Each row below holds a small network's activations on one record, seen along a few directions.
Each row is followed by the record's values for the fields V, M, J, B.
The largest differences between rows may come from other fields.
In the rows, 500 means zero.
Random noise pushes rows far along 17 fixed directions. That doesn't count. These rows show it; they differ only by the noise:
[453 543 700 361 593 477 521 660 500 778 650 701 621 353 382 509 391 626
 729 591 477 220 752 412 461 453 572 754 462 563]
[616 474 494 509 327 289 934 763 350 640 466 579 510 662 740 445 498 478
 611 204 520 632 765 473 676 506 539 574 639 696]
[277 458 204 476 384 632 545 229 751 321 486 318 476 777 731 661 480 475
 577 502 502 463 647 670 616 504 357 551 331 292]
[469 401 296 354 498 430 460 517 740 391 349 318 388 518 568 592 391 437
 645 656 133 585 310 452 498 459 460 413 368 282]
[521 539 289 613 460 306 322 578 464 548 466 614 709 462 278 425 240 379
 252 568 384 393 360 555 645 605 497 548 367 552]
[606 656 488 773 534 598 422 343 357 652 608 590 562 501 293 575 635 558
 481 408 783 640 595 474 702 702 617 344 556 577]
[880 611 489 549 432 440 312 441 351 391 391 326 533 394 751 784 584 800
 580 557 340 769 546 306 442 575 365 313 774 355]
[654 538 332 394 693 290 399 327 614 157 474  35 670 409 397 399 704 875
 497 738 630 573 313 905 648 493 565 596 732 667]
[554 377 432 320 352 399 303 421 486 663 262 278 411 495 846 461 664 617
 465 459 586 255 619 497 584 387 431 605 216 384]
[558 375 235 639 234 371 480 494 478 707 366 390 460 247 385 541 617 637
 403 372 492 396 695 314 516 423 598 331 630 478]
[618 314 416 394 235 381 815 581 503 638 374 544 678 379 447 536 428 632
 526 696 469 409 635 503 367 392 374 613 630 894]
[616 275 641  65 208 645 485 610 298 464 394 509 352 510 564 453 638 433
 583 700 352 510 509 356 493 366 569 426 892 269]
[395 448 607 317 653 494 187 756 458 505 656 680 845 379 410 371  82 728
 626 608 447 268 570 593 372 544 453 707 407 249]
[178 401 137 473 341 474 456 556 702 315 523 407 620 518 750 511 408 481
 580 378 492 486 534 766 700 666 319 609 478 329]
[503 500 292 441 490 633 462 404 626 284 539 419 586 759 184 453 451 595
 340 765 304 455 437 622 337 261 478 499 676 306]
[405 586 409 515 439 652 514 715 586 681 629 627 459 555 319 315 857 524
 538 506 665 564 359 724 574 444 542 584 704 443]
[523 509 755 407 629 624 533 442 351 421 629 704 525 554 351 539 268 380
 531 755 492 464 404 546 434 544 651 454 588 347]
[543 579 595 367 558 638 291 540 367 663 564 550 485 559 180 408 767 649
 355 678 512 346 488 465 410 320 583 521 688 349]
[355 436 653 430 557 676 788 452 661 589 686 574 348 340 383 538 610 454
 915 555 600 453 651 497 561 505 732 522 674 554]

[373 692 497 750 660 691 438 340 565 509 627 470 438 494 141 607 671 512
 402 372 381 529 648 293 482 541 528 349 636 543]	V: v1 / M: m20 / J: j3 / B: b2
[171 279 289 478 526 708 491 569 534 366 565 420 557 608 331 321 533 510
 512 226 516 663 581 573 653 739 246 334 526 530]	V: v1 / M: m20 / J: j3 / B: b2
[304 645 515 436 471 373 560 680 464 726 504 597 451 597 768 670 444 506
 447 559 657 446 350 745 455 507 477 627 239 215]	V: v1 / M: m20 / J: j1 / B: b1
[748 433 445 666 317 358 710 370 531 634 321 393 405 276 603 649 648 628
 497 602 605 548 489 534 344 415 585 390 522 592]	V: v1 / M: m2 / J: j3 / B: b2
[520 188 658 442 692 769 143 499 297 459 450 606 727 416 475 297 357 661
 571 414 663 558 481 421 402 782 205 337 257 598]	V: v1 / M: m20 / J: j1 / B: b2
[632 590 662 859 599 521 569 159 274 662 476 534 326 516 499 465 735 394
 280 351 940 408 518 490 557 515 715 334 357 667]	V: v1 / M: m2 / J: j1 / B: b2
[329 523 428 337 480 527 154 562 615 581 455 495 548 315 518 656 589 453
 619 616 350 506 391 444 664 736 339 577 321 482]	V: v1 / M: m20 / J: j3 / B: b1
[449 420 276 594 370 361 552 561 473 284 483 362 514 469 180 432 337 495
 238 504 508 673 304 721 485 480 779 237 794 201]	V: v1 / M: m20 / J: j3 / B: b1
[771 398 401 447 122 194 479 611 261 648 208 485 590 452 781 367 520 497
 148 445 551 346 522 548 568 431 358 681 456 704]	V: v1 / M: m2 / J: j3 / B: b2
[537 479 361 542 127 495 849 793 522 706 455 661 603 519 651 639 484 585
 673 460 532 776 572 548 414 537 235 524 617 703]	V: v1 / M: m20 / J: j3 / B: b1
[181 402 291 520 525 693 698 330 691 470 594 372 514 711 256 569 615 725
 532 486 716 557 646 639 335 382 526 357 532 362]	V: v3 / M: m2 / J: j1 / B: b2
[764 590 932 393 897 690 290 438 188 430 570 507 300 682 350 261 738 373
 463 466 476 642 345 368 705 623 608 365 554 506]	V: v1 / M: m20 / J: j3 / B: b2
[488 367 475 284 518 414 393 514 392 405 364 319 494 747 556 192 496 412
 338 274 478 381 612 455 730 458 510 594 310 575]	V: v1 / M: m20 / J: j1 / B: b2
[502 557 322 600 429 528 661 327 566 340 640 493 613 539 250 733 138 648
 640 784 744 716 408 790 467 517 742 315 594 163]	V: v1 / M: m20 / J: j1 / B: b1
[712 425 482 515 411 580 547 600 401 539 398 469 536 674 614 335 684 717
 445 438 632 696 493 617 357 400 315 470 525 522]	V: v1 / M: m2 / J: j3 / B: b2
[405 362 430 501 441 547 399 438 454 315 551 490 633 343 367 467 405 511
 427 390 420 401 714 340 515 598 469 433 720 605]	V: v3 / M: m20 / J: j1 / B: b2
[722 577 496 695 385 614 351 303 582 387 485 494 383 612 864 405 479 332
 480 424 581 474 480 634 577 487 459 594 314 303]	V: v1 / M: m2 / J: j3 / B: b2
[440 476 615 827 636 417 932 367 338 516 424 529 350 714 668 552 393 399
 222 235 645 447 568 464 249 385 518 281 305 615]	V: v1 / M: m20 / J: j1 / B: b1
[266 443 456 524 804 210 632 796 586 548 563 413 649 468 346 446 203 783
 574 256 335 472 645 473 313 498 561 479 381 415]	V: v1 / M: m2 / J: j1 / B: b2
[669 547 716 374 455 586 293 587 403 775 459 540 513 399 690 547 661 654
 749 504 676 500 652 319 491 496 450 573 403 526]	V: v2 / M: m20 / J: j3 / B: b1
[638 611 420 777 481 758 296 487 659 500 654 628 704 418  90 478 300 640
 726 457 537 775 608 358 468 624 543 338 570 474]	V: v1 / M: m20 / J: j3 / B: b2
[633 595 519 721 444 479 400 660 264 264 595 620 627 382 735 542 397 453
 513 301 503 893 372 483 589 806 360 323 831 516]	V: v3 / M: m2 / J: j3 / B: b1
[263 609 414 321 493 646 162 598 435 404 650 663 653 695 348 419 475 332
 241 640 293 194 461 482 555 429 311 730 570 375]	V: v2 / M: m20 / J: j1 / B: b1
[375 396 380 496 481 631 472 527 646 413 495 594 755 462 464 535 490 631
 416 692 421 464 378 686 200 526 159 595 554 603]	V: v2 / M: m2 / J: j3 / B: b2
[313 626 456 757 346 638 586 500 588 564 669 754 326 375 546 721 518 303
 436 527 474 353 445 537 318 453 603 462 690 155]	V: v1 / M: m20 / J: j1 / B: b1
[370 521 332 617 549 556 532 610 601 435 535 390 392 697 551 410 700 538
 520 279 567 744 376 586 520 461 483 363 555 326]	V: v1 / M: m2 / J: j1 / B: b1
[417 486 566 512 244 758 660 421 395 494 651 673 444 353 703 644 744 412
 645 501 716 456 678 440 529 535 397 536 901 611]	V: v2 / M: m2 / J: j1 / B: b1
[500 752 759 492 752 654 221 583 488 860 570 657 506 545 482 537 712 580
 647 515 619 512 441 413 519 612 313 625 114 587]	V: v1 / M: m20 / J: j3 / B: b1
[284 504 215 498 441 436 523 430 437 571 493 572 536 820 190 690 260 250
 370 419 335 587 622 277 723 626 663 278 308 312]	V: v3 / M: m2 / J: j1 / B: b2
[531 441 486 664 164 445 653 370 424 621 461 558 317 297 527 541 454 315
 399 366 652 315 684 420 567 440 814 408 616 382]	V: v1 / M: m20 / J: j3 / B: b2
[437 390 684 340 536 585 361 572 324 455 534 598 589 452 554 488 327 626
 456 646 587 373 410 580 195 429 487 465 535 240]	V: v3 / M: m20 / J: j3 / B: b1
[460 162 671 206 469 486 443 706 314 502 284 537 638 618 691 158 209 554
 262 521 517 222 427 595 189 326 227 649 204 560]	V: v1 / M: m20 / J: j1 / B: b1
[594 527 653 582 583 733 443 344 698 421 568 551 375 373 407 454 475 375
 644 622 408 387 448 335 348 330 596 507 509 529]	V: v2 / M: m20 / J: j1 / B: b1
[631 621 375 831 179 703 482 317 551 643 562 624 324 462 435 634 802 406
 473 388 557 497 704 289 541 420 635 393 769 351]	V: v1 / M: m2 / J: j1 / B: b2
[730 496 368 768 372 390 453 462 419 441 428 413 488 499 572 452 555 649
 254 333 517 518 545 452 312 334 578 332 698 328]	V: v3 / M: m2 / J: j1 / B: b2
[506 354 406 373 485 482 592 481 547 370 450 309 426 447 659 582 505 603
 747 505 425 665 533 460 590 570 454 372 532 475]	V: v1 / M: m20 / J: j1 / B: b2

Which values does each new row have?
[270 652 350 494 782 273 504 353 705 554 544 249 518 635 306 613 475 569
 450 410 383 299 717 484 665 470 666 610 232 491]	V: v2 / M: m20 / J: j3 / B: b2
[526 647 372 719 485 548 368 472 400 412 443 440 469 756 688 598 544 501
 265 235 345 607 591 363 461 531 248 379 500 374]	V: v1 / M: m20 / J: j3 / B: b1
[733 486 544 492 441 825 203 346 745 391 547 465 534 523 545 245 614 602
 710 582 717 508 432 640 432 344 491 654 435 438]	V: v3 / M: m2 / J: j3 / B: b1
[600 524 682 347 653 436 349 611 274 662 481 444 685 494 607 475 610 929
 588 441 756 545 637 533 422 545 432 550 428 537]	V: v3 / M: m20 / J: j3 / B: b2
[426 614 452 454 605 500 148 655 535 758 453 503 459 466 480 551 574 538
 601 426 403 592 376 334 579 590 477 433 207 253]	V: v2 / M: m2 / J: j3 / B: b2
[493 208 354 523 402 949 370 389 617 454 441 411 368 627 323 241 600 484
 578 232 445 609 687 210 492 418 342 217 445 443]	V: v2 / M: m20 / J: j3 / B: b2
[390 735 650 575 701 553 557 466 355 564 661 633 558 715 507 718 409 477
 556 363 560 596 690 309 571 630 459 462 402 546]	V: v2 / M: m20 / J: j1 / B: b1
[920 587 650 621 657 462 446 363 426 258 464 432 579 614 571 411 351 499
 425 494 327 563 540 443 508 502 405 574 488 746]	V: v1 / M: m20 / J: j3 / B: b1
[309 724 184 474 702 223 664 540 591 124 584 234 534 844 288 646 373 508
 360 517 166 719 388 635 666 495 623 437 687 282]	V: v1 / M: m20 / J: j1 / B: b2
[313 397 256 510 201 436 636 550 584 401 566 468 483 276 598 531 507 486
 509 417 473 342 712 591 646 503 535 594 803 401]	V: v1 / M: m20 / J: j1 / B: b2
[702 457 461 498 431 675 757 481 694 304 530 546 717 879 654 288 315 585
 738 578 736 749 528 850 442 412 368 715 385 681]	V: v1 / M: m2 / J: j1 / B: b2
[247 305 496 554 439 581 586 529 385 461 555 607 608 320 340 397 458 436
 303 386 598 375 580 477 448 626 411 436 663 701]	V: v1 / M: m2 / J: j1 / B: b2
[267 443 471 449 648 642 617 368 563 348 454 383 514 595 519 880 508 637
 382 671 146 579 517 397 133 564  39 338 543 495]	V: v1 / M: m2 / J: j3 / B: b2
[701 324 611 690 665 613 395 433 416 365 573 477 581 241 424 221 393 648
 727 331 870 727 429 557 593 700 584 297 496 664]	V: v1 / M: m2 / J: j1 / B: b1
[236 350 452 333 620 280 752 730 463 367 601 509 554 424 523 446 341 413
 711 279 363 552 639 500 778 738 543 529 635 652]	V: v3 / M: m20 / J: j1 / B: b2
[584 529 699 713 621 691 672 567 623 618 571 620 296 550 713 424 545 645
 668 405 684 559 415 631  77 246 557 438 421 256]	V: v3 / M: m20 / J: j3 / B: b1
[620 643 432 617 484 327 657 530 597 580 408 412 459 313 587 885 521 680
 579 643 307 702 409 424 293 548 319 382 525 541]	V: v1 / M: m20 / J: j3 / B: b2
[734 383 431 569 490 260 714 312 649 322 208 197 279 453 854 598 404 324
 522 492 122 546 441 325 472 452 393 413 293 698]	V: v1 / M: m2 / J: j3 / B: b2
